Each row below holds a small network's activations on one record, seen along a few directions.
Each row is followed by the record's values for the fields Begol, Bavif, Gime, Taf.
A field that a record lacks is written absent.
The largest differences between rows may come from other fields.
(in the rows, 500 means zero)
Random noise pushes rows far along 3 fixed directions. That doesn't count. These rows show it; they differ only by the noise:
[534 486 514 622 495 479 531 506 438 529 502 581 575 556 450 571 457 513
 565 552 492 596]
[520 427 442 666 473 484 561 524 425 562 493 550 563 488 465 577 479 482
 619 504 541 636]
[542 688 619 542 558 447 461 470 503 419 516 640 607 707 467 556 436 545
 403 630 377 483]
[575 670 712 408 583 541 527 349 403 430 470 659 606 666 410 414 388 634
 477 629 414 418]
[475 636 340 668 527 450 559 509 504 455 473 538 586 497 582 549 540 408
 502 442 518 549]

[443 490 529 390 429 541 466 504 502 532 385 428 432 436 599 460 559 468
 538 478 539 414] => (Begol v1; Bavif e1; Gime n2; Taf absent)
[531 753 459 660 598 515 620 405 500 311 463 503 597 594 555 507 477 430
 338 469 532 364] => (Begol v2; Bavif e5; Gime n2; Taf w2)
[403 817 404 525 497 381 402 723 543 384 561 447 526 646 641 499 616 401
 168 512 344 436] => (Begol v2; Bavif e1; Gime n1; Taf w2)
[562 425 607 556 479 543 469 444 476 553 511 619 528 472 390 538 455 515
 542 541 491 439] => (Begol v2; Bavif e4; Gime n2; Taf w2)
[583 514 521 677 509 523 594 509 598 510 506 539 566 380 521 531 544 401
 523 368 578 438] => (Begol v1; Bavif e4; Gime n2; Taf absent)
[559 509 618 301 470 472 455 557 379 510 551 540 513 734 415 421 401 591
 432 643 417 525] => (Begol v1; Bavif e1; Gime n1; Taf absent)
[526 541 605 410 549 520 464 478 476 486 519 501 511 600 427 384 453 554
 469 493 447 453] => (Begol v1; Bavif e2; Gime n1; Taf absent)
[484 645 494 393 509 454 457 526 541 504 459 451 478 484 637 462 505 434
 404 459 503 413] => (Begol v1; Bavif e1; Gime n2; Taf absent)
[477 428 327 526 401 405 519 622 510 598 600 427 432 382 587 535 528 405
 605 494 518 616] => (Begol v3; Bavif e1; Gime n2; Taf absent)
[450 745 234 544 597 516 577 493 530 403 544 421 492 514 638 377 635 359
 353 340 491 464] => (Begol v3; Bavif e2; Gime n1; Taf absent)
[507 407 475 472 500 634 663 400 431 544 460 485 465 279 486 402 478 579
 697 415 661 409] => (Begol v3; Bavif e4; Gime n2; Taf absent)
[526 529 602 450 575 529 477 439 525 481 483 531 496 567 499 412 426 527
 495 499 518 386] => (Begol v1; Bavif e2; Gime n2; Taf absent)
[538 571 394 580 533 536 558 430 513 454 393 465 498 471 475 534 430 411
 531 543 630 540] => (Begol v2; Bavif e1; Gime n2; Taf w2)
[470 545 446 576 577 516 496 494 542 430 505 468 489 522 536 511 466 461
 499 477 527 485] => (Begol v2; Bavif e2; Gime n2; Taf w1)
[504 566 612 434 526 407 480 500 474 524 571 509 520 575 466 499 536 591
 410 525 368 510] => (Begol v3; Bavif e5; Gime n1; Taf absent)
[610 434 582 395 590 616 627 340 342 452 371 541 532 391 447 362 446 588
 670 503 646 459] => (Begol v2; Bavif e3; Gime n2; Taf w2)
[502 377 420 511 444 499 605 470 392 568 457 441 438 410 522 415 454 484
 627 436 537 575] => (Begol v1; Bavif e5; Gime n2; Taf absent)
[504 680 459 563 534 483 599 481 528 433 470 485 524 494 572 382 526 418
 446 398 466 450] => (Begol v1; Bavif e5; Gime n2; Taf absent)
[514 300 547 616 468 444 394 627 552 596 544 495 430 555 469 602 434 501
 552 542 502 576] => (Begol v1; Bavif e2; Gime n2; Taf absent)
[544 438 824 358 544 597 423 462 407 512 528 588 434 638 323 382 340 705
 537 669 421 436] => (Begol v2; Bavif e2; Gime n2; Taf w1)
[565 336 475 399 476 477 463 439 506 519 443 498 475 482 400 454 424 571
 596 603 454 468] => (Begol v1; Bavif e3; Gime n1; Taf absent)
[494 307 351 543 404 499 498 613 462 602 470 496 348 415 483 540 491 465
 562 564 576 699] => (Begol v2; Bavif e1; Gime n2; Taf w1)
[438 519 188 820 474 355 501 760 623 461 541 457 563 483 694 736 594 280
 430 460 640 667] => (Begol v2; Bavif e1; Gime n2; Taf w2)
[600 472 513 719 536 498 575 559 458 545 506 526 605 534 505 555 507 437
 484 479 476 621] => (Begol v2; Bavif e5; Gime n2; Taf w2)
[523 452 367 384 531 602 555 333 328 461 427 410 446 416 470 346 422 559
 603 418 679 458] => (Begol v2; Bavif e2; Gime n1; Taf w2)
[559 685 393 477 542 513 576 398 363 455 442 560 488 551 553 370 519 493
 455 447 488 421] => (Begol v2; Bavif e5; Gime n2; Taf w2)
[477 666 362 538 541 433 443 538 588 376 536 459 499 608 581 488 519 421
 372 434 490 469] => (Begol v1; Bavif e2; Gime n1; Taf absent)
[558 358 517 476 461 561 479 425 444 631 461 469 483 498 323 542 405 482
 514 603 561 589] => (Begol v2; Bavif e1; Gime n1; Taf w2)
[501 452 532 545 476 555 543 431 393 593 452 538 488 408 443 443 469 526
 559 462 498 538] => (Begol v2; Bavif e5; Gime n2; Taf w2)
[628 524 697 481 532 513 592 480 381 527 542 559 548 702 383 483 393 650
 528 637 459 467] => (Begol v3; Bavif e5; Gime n2; Taf absent)
[536 610 349 347 496 570 606 285 306 431 378 473 431 504 494 280 435 608
 512 461 602 436] => (Begol v2; Bavif e5; Gime n1; Taf w2)
[420 813 282 528 636 452 512 416 655 330 443 462 544 480 732 403 576 304
 364 310 556 296] => (Begol v1; Bavif e2; Gime n2; Taf absent)
[567 698 555 211 566 586 552 225 361 367 444 519 521 488 443 235 376 602
 491 525 580 339] => (Begol v2; Bavif e1; Gime n1; Taf w2)
[625 602 612 539 597 450 408 400 678 267 413 534 525 713 541 669 489 473
 448 616 572 318] => (Begol v1; Bavif e3; Gime n2; Taf absent)
[586 280 239 486 475 524 606 308 442 436 351 457 402 477 467 561 355 472
 693 521 791 466] => (Begol v1; Bavif e3; Gime n2; Taf absent)
[509 501 522 487 479 525 564 481 357 491 489 499 522 582 412 449 485 579
 444 514 410 530] => (Begol v2; Bavif e5; Gime n1; Taf w2)
[533 418 594 650 437 512 539 505 554 547 494 467 559 480 485 491 574 476
 606 421 538 615] => (Begol v1; Bavif e5; Gime n1; Taf absent)
[408 131 352 607 286 460 363 653 479 647 549 300 397 286 579 673 578 413
 632 501 556 692] => (Begol v2; Bavif e1; Gime n1; Taf w2)
[529 698 446 573 524 462 586 627 437 446 593 501 543 746 496 491 563 471
 313 524 316 619] => (Begol v3; Bavif e5; Gime n1; Taf absent)

Here are new rows. What are their fields?
[631 247 619 486 417 641 601 438 289 660 509 529 517 331 279 451 444 626
 778 464 646 608] => (Begol v2; Bavif e4; Gime n1; Taf w2)
[499 296 226 438 478 488 495 457 409 466 356 426 397 351 524 499 511 557
 588 507 625 542] => (Begol v2; Bavif e3; Gime n1; Taf w2)
[466 517 168 594 527 512 610 510 502 520 516 352 452 374 583 426 564 431
 597 338 674 553] => (Begol v3; Bavif e2; Gime n1; Taf absent)
[381 526 631 282 593 648 656 335 475 553 431 445 577 236 471 236 571 520
 581 373 629 378] => (Begol v3; Bavif e1; Gime n1; Taf absent)
[499 545 339 414 533 509 446 396 422 482 460 480 477 529 497 436 461 546
 515 489 587 448] => (Begol v2; Bavif e2; Gime n1; Taf w2)
[443 419 236 441 517 478 548 448 539 434 339 394 451 404 539 499 520 453
 572 439 623 490] => (Begol v1; Bavif e3; Gime n1; Taf absent)
[495 671 516 459 595 631 694 499 419 492 520 492 622 502 518 289 608 464
 419 419 500 457] => (Begol v3; Bavif e1; Gime n1; Taf absent)
[509 529 288 613 453 427 558 564 463 493 447 494 425 564 580 561 509 433
 473 409 526 568] => (Begol v1; Bavif e5; Gime n2; Taf absent)
[615 165 656 435 489 687 546 248 429 574 383 462 427 358 434 410 367 621
 829 476 782 450] => (Begol v1; Bavif e2; Gime n2; Taf absent)
[482 430 361 550 532 487 481 500 560 498 455 465 440 434 606 484 478 461
 552 413 611 481] => (Begol v1; Bavif e2; Gime n2; Taf absent)
[498 518 523 563 403 421 341 600 669 499 479 470 510 648 540 630 549 468
 379 624 465 459] => (Begol v1; Bavif e1; Gime n1; Taf absent)
[544 421 387 649 485 522 520 416 637 448 516 456 430 394 634 631 552 355
 555 486 701 600] => (Begol v3; Bavif e1; Gime n2; Taf absent)
[636 385 728 454 479 572 452 451 430 555 485 652 515 576 318 596 351 657
 562 657 510 471] => (Begol v2; Bavif e4; Gime n2; Taf w2)
[587 502 678 440 584 685 700 348 292 580 473 551 631 393 342 209 518 577
 603 379 502 536] => (Begol v2; Bavif e5; Gime n1; Taf w2)
[553 332 409 519 525 521 644 427 434 518 399 495 530 331 535 413 518 470
 704 401 693 479] => (Begol v1; Bavif e3; Gime n2; Taf absent)
[545 411 331 658 496 495 413 453 563 466 477 405 505 481 556 658 512 452
 623 467 717 581] => (Begol v2; Bavif e2; Gime n1; Taf w2)
[583 653 349 468 494 415 440 478 458 388 527 526 488 552 555 471 510 445
 396 507 543 511] => (Begol v2; Bavif e1; Gime n1; Taf w2)
[599 261 495 558 476 479 486 508 438 498 457 561 451 460 482 627 397 559
 604 619 712 682] => (Begol v2; Bavif e1; Gime n2; Taf w2)
[491 605 705 594 524 581 476 516 673 476 594 613 613 566 514 602 607 411
 459 507 336 498] => (Begol v3; Bavif e4; Gime n2; Taf absent)
